Each row below is a small network's average activation on inputs in which a field has the value named, seen along a few directions.
Related values have similar rows: they may be neighbours, one step apart, or belong to one group.
In the rows, 500 means zero.
Strong random noise was added to every row along 6 fixed directions; ignore it. To show where, here is one row again and again, with new noise each time:
[571, 493, 465, 389, 492, 420, 338, 556, 531, 513, 458, 567, 604, 506, 528, 410, 519, 494, 531, 443, 440]
[360, 424, 380, 574, 482, 563, 450, 546, 500, 485, 547, 484, 426, 477, 524, 458, 525, 600, 557, 408, 499]
[594, 593, 549, 432, 449, 472, 633, 434, 475, 487, 461, 461, 414, 505, 506, 605, 424, 361, 341, 493, 634]
[450, 511, 371, 676, 349, 586, 576, 608, 488, 463, 578, 430, 410, 414, 343, 585, 486, 638, 490, 355, 609]
[571, 684, 530, 663, 425, 380, 149, 675, 750, 525, 495, 664, 649, 524, 528, 586, 733, 449, 674, 454, 506]
[453, 301, 344, 389, 630, 505, 432, 591, 385, 466, 544, 448, 462, 471, 473, 340, 440, 709, 535, 387, 359]
[465, 221, 557, 633, 587, 371, 707, 456, 324, 360, 458, 228, 203, 551, 598, 619, 343, 563, 324, 562, 658]
[218, 402, 382, 743, 178, 610, 503, 434, 562, 503, 471, 488, 455, 474, 620, 457, 530, 497, 548, 431, 678]


Field BOL:
fuduz: [424, 440, 691, 582, 489, 594, 664, 373, 422, 557, 582, 420, 332, 582, 673, 607, 394, 468, 404, 690, 589]
rok: [423, 427, 480, 635, 481, 553, 633, 476, 528, 380, 437, 457, 492, 467, 438, 535, 476, 622, 517, 619, 513]
razaz: [333, 565, 665, 537, 866, 428, 468, 336, 567, 424, 434, 579, 376, 612, 778, 622, 630, 293, 558, 787, 418]
lod: [515, 747, 637, 408, 610, 540, 622, 360, 521, 623, 542, 468, 412, 598, 581, 608, 519, 243, 405, 485, 556]
zafeb: [466, 357, 486, 459, 735, 499, 567, 488, 409, 512, 580, 413, 401, 545, 519, 406, 478, 566, 470, 430, 401]
lam: [685, 405, 818, 553, 621, 73, 464, 432, 512, 394, 267, 418, 488, 723, 737, 668, 478, 268, 411, 751, 609]
tif: [458, 269, 353, 426, 655, 640, 702, 479, 301, 484, 615, 406, 442, 318, 397, 319, 342, 669, 546, 478, 378]
lom: [604, 652, 671, 574, 512, 555, 596, 583, 490, 600, 564, 419, 325, 541, 438, 788, 544, 515, 379, 581, 599]
bavim: [523, 392, 478, 543, 453, 467, 478, 467, 471, 375, 471, 489, 635, 461, 327, 421, 511, 600, 563, 577, 452]
The values of BOL form 3 separate groups.
List the group mates of rok, in the order listed.
Answer: razaz, tif, bavim
List the group mates of fuduz, in the order listed.
Answer: lom

Field KUG:
lovip: [633, 462, 700, 649, 651, 339, 511, 519, 478, 441, 505, 399, 404, 522, 540, 658, 504, 460, 509, 685, 564]
sebi: [487, 266, 320, 272, 299, 474, 419, 502, 412, 484, 415, 485, 689, 446, 398, 152, 318, 653, 526, 308, 400]
fabi: [348, 400, 475, 437, 464, 629, 861, 265, 400, 465, 414, 404, 346, 460, 599, 491, 271, 429, 335, 630, 613]
kubo: [387, 422, 458, 574, 298, 621, 623, 493, 358, 592, 533, 419, 460, 539, 510, 531, 435, 559, 462, 455, 594]
girim: [402, 619, 553, 540, 488, 608, 700, 254, 482, 474, 472, 430, 390, 495, 526, 582, 513, 294, 390, 618, 627]
bire: [500, 393, 497, 607, 479, 468, 483, 566, 508, 402, 535, 499, 542, 476, 418, 498, 512, 657, 525, 524, 495]
gim: [703, 462, 439, 473, 161, 445, 448, 631, 434, 563, 435, 459, 715, 446, 320, 448, 402, 627, 387, 377, 572]
dopo: [521, 607, 490, 655, 548, 429, 357, 653, 634, 507, 530, 593, 487, 507, 515, 618, 694, 472, 626, 412, 472]
sifir: [641, 718, 372, 261, 400, 577, 459, 576, 586, 572, 530, 680, 711, 399, 307, 352, 511, 475, 509, 300, 399]
The values of KUG form 3 separate groups.
List the group mates of kubo, in the order listed.
Answer: gim
List the group mates of sebi, in the order listed.
Answer: dopo, sifir
